Each row below holds a small network's activations on one input, seen along a few directions.
Each table varies a few parts of the input and shows all the possible inputs, shuffled.
Descriptions start from the smaller parts, as in this example, which fits no table here: one of 6 places along a line, together with either a single point or one of 9 places around a ring or (one of 2 separate values, together with one of 5 places around a ring).
Shared parts are said once, and a part with two or three values counts as separate values.

Other details of the inputs vary at random and push rows far along two fixed directions, the same in every table; ignore that.
To show where, the next rows are all for the same input, with only those details redrawn:
[ 28 -43 -47 -40  37 -21 -24   2  -2   6 -49   3]
[  9 -41 -24 -48  21 -15 -27  34   1  35  -9  35]
[-23  21  32 -14 -33   7  20  60  -4  53  94  63]
[ 28 -54 -46 -50  41 -21 -32  10  -2   7 -57   9]
[-28  22  36 -16 -34   7  18  60  -6  51  88  65]
[ 13 -10 -40  -8  28 -21  -1 -24 -21 -39 -76 -24]
[  8  20 -37  21  19 -19  23 -52 -37 -67 -67 -46]
[ 22 -43 -42 -41  36 -21 -27   5  -3   4 -57   5]

Table:
x1: [-17  73  35  76 -30   4  60 -41 -41 -19  -4 -36]
x2: [-21  35  66 -35 -13  15 -13  32  41  31 100  53]
x3: [ 11 -74   1 -53  23  13 -32  24 -12  29 -12  25]
x4: [  0   2   5  -6 -14  -3  30  -9 -19   8   7   5]
x5: [-11 -16   7 -10   1  16  -7  20 -19   4  30  15]
x6: [ 23 -27 -22 -34  32 -10 -39  23  -7  55  -3  29]
x7: [-42 -19  38  -5 -35  48  21  55   8  63 101  19]
x8: [  8   2 -29  51  24  -6  11 -39 -35 -85 -54 -58]
x9: [ -1   1  39 -36  10  12  -6 -15  36  13  25  16]
x10: [-11  10 -36  21  31  19  16 -47 -38 -75 -56 -68]
x11: [-13  73  40  55 -77   2  15 -10  30  -8  52  14]
x12: [  2  28  20  24  12 -10  17 -80  18 -70 -63 -74]
x13: [ -4 -53 -33 -28  34  25 -33  50  20  24  11   3]
x14: [-17  94  46  59 -19   2  38 -35  14 -75  24 -43]
x15: [  9 -90  -1 -35  16   8 -29  33   8  42 -15  16]
x16: [ 29  17 -21  -5  -5  -8 -28 -39  26 -20 -33  15]
x17: [ -9  95  14  86 -20   2  48 -21 -38 -39  18 -34]
x18: [ 51 -28 -27 -34  -1  -9 -68  28  69  29 -13  45]
x19: [ 13 -30 -19   0   6 -19  15 -15  -3   4 -41 -23]
x20: [-34  13  28  48 -33   8  26  13 -17  -8  61 -10]
x21: [ -3  10  22  -3  -2   7   6   6 -25  38  10  19]
x22: [  9  15  12   5   5 -16 -12 -28  39 -35 -18 -50]
x23: [ 46 -57 -32 -35   7 -15 -55 -29  53  24 -66  12]
x24: [-35 -20   1  11  -2  21   1  31   6  17  35 -10]
x25: [  2  64  27  34 -43  12  31 -64   6 -33   6   9]
x26: [  4  -3 -16  25  13 -18 -14  -3  -7  10 -40 -20]
x27: [-14  55   4  56 -22  -8  41  -5 -22 -36  20 -10]
x28: [  7 -71 -36 -48  40  23 -30   0  -7   9 -52 -23]
x29: [-12   7  -1  27 -17 -17  23  11  -4   4  17  -8]
x30: [-28  22  36 -16 -34   7  18  60  -6  51  88  65]
The inputs of x26 and x17 match in every part but one. If x11 is changed in the same way as x26 into x17, which row does it become?
> x18
What do these inputs look like to the network?
> one of 5 places around a ring, together with either one of 2 separate values or one of 4 places along a line
Which other rows does x16 become when the choice among 2 separate values takes its other values? List them by row number.
> x2
Which other rows does x15 become when the place on the line of 4 takes its other values? List them by row number.
> x1, x7, x19

Table:
x31: [-14  12 -16  38   0  -4  15   4 -13 -39  -2 -33]
x32: [  2 -46 -28 -30  40 -17  -8 -15  -2 -16 -56 -38]
x33: [-11  59  -3  50 -21  11  43 -43 -43 -36 -23 -28]
x34: [ 10 -54 -37 -52  44   6 -40  25   2   1 -22  13]
x35: [ 28  52   5  11 -28 -25 -14 -44  38 -14 -19  18]
x36: [ -9 -11 -26  -6  16  -5  -1  18  -8 -22   4  -6]
x37: [ -9 -16   6  15 -23  -2  17  22  -9  12  27   6]
x38: [-16   5  12   9   6  22  18 -30 -11 -20 -19 -38]
x39: [ 27 -32 -31   2  45 -13 -30 -17  -4  -3 -62 -34]
x40: [-23  54  -4  52  -5  29  32 -38 -31 -70  -8 -46]
x41: [  0 -28 -12 -12  -1  -5  12   7 -18  -2   1   7]
x42: [ 23 -49 -38 -20  17  -9 -38  20   7  44 -42  15]
x43: [ 11  54  60 -11 -37  -6 -15  16  63  42  80  57]
x44: [  0 -21  -3  20 -13  11   3  -4 -10   1  -5  -8]
x45: [-19   8  14  -4   7  10  25 -25 -23 -31 -14 -29]
x46: [ 10   3  52 -41 -24  -3 -30  18  89  49  53  53]
x47: [-23  23  22  -5 -31  -3  28  52 -19  48  71  56]
x48: [ 62 -40 -47 -49  34 -25 -84 -25  78 -19 -79  -5]
x49: [-11  58  -6  68 -28 -15  53 -25 -39 -43 -21 -36]
x50: [-24  42  26   3 -31  12  34  19 -33  19  51  40]
x51: [ 20  -4  35 -35 -38  -4 -36  15  71  47  54  70]
x52: [ -4 -15  25 -46  15   7 -15  47  -5  54  52  52]
x53: [-10 -27  24 -25 -25  33  -5  46   4  63  69  56]
x54: [-22  50  -5  73 -13  18  29 -29 -25 -68  -9 -53]
x55: [-11  -9  24 -32   4  -3  -4  64   1  67  75  52]
x56: [-28  20  30  39 -18  18  26 -14  -6 -11  15 -34]
x57: [-18  19  18  11 -20  15  38 -17 -39 -27  16   0]
x58: [ 28 -93 -51 -41  59 -28 -43  -2  19   5 -91 -42]
x59: [ 42 -76 -57 -33  69 -38 -50   3   5  12 -85 -28]
x60: [-11  63  15  50   0  13  39 -45 -40 -44  -9 -40]
The inputs of x42 and x56 match in every part but one. If x50 is changed in the same way as x42 into x56, which row does it become?
> x45
What do these inputs look like to the network?
> one of 5 separate values, together with either a single point or one of 5 places around a ring
Which other rows does x31 become when the choice among 5 separate values takes its other values? List them by row number.
> x37, x49, x58, x59
List by row number the other rows that have the choice among 5 separate values in common with x43.
> x39, x52, x55, x59, x60
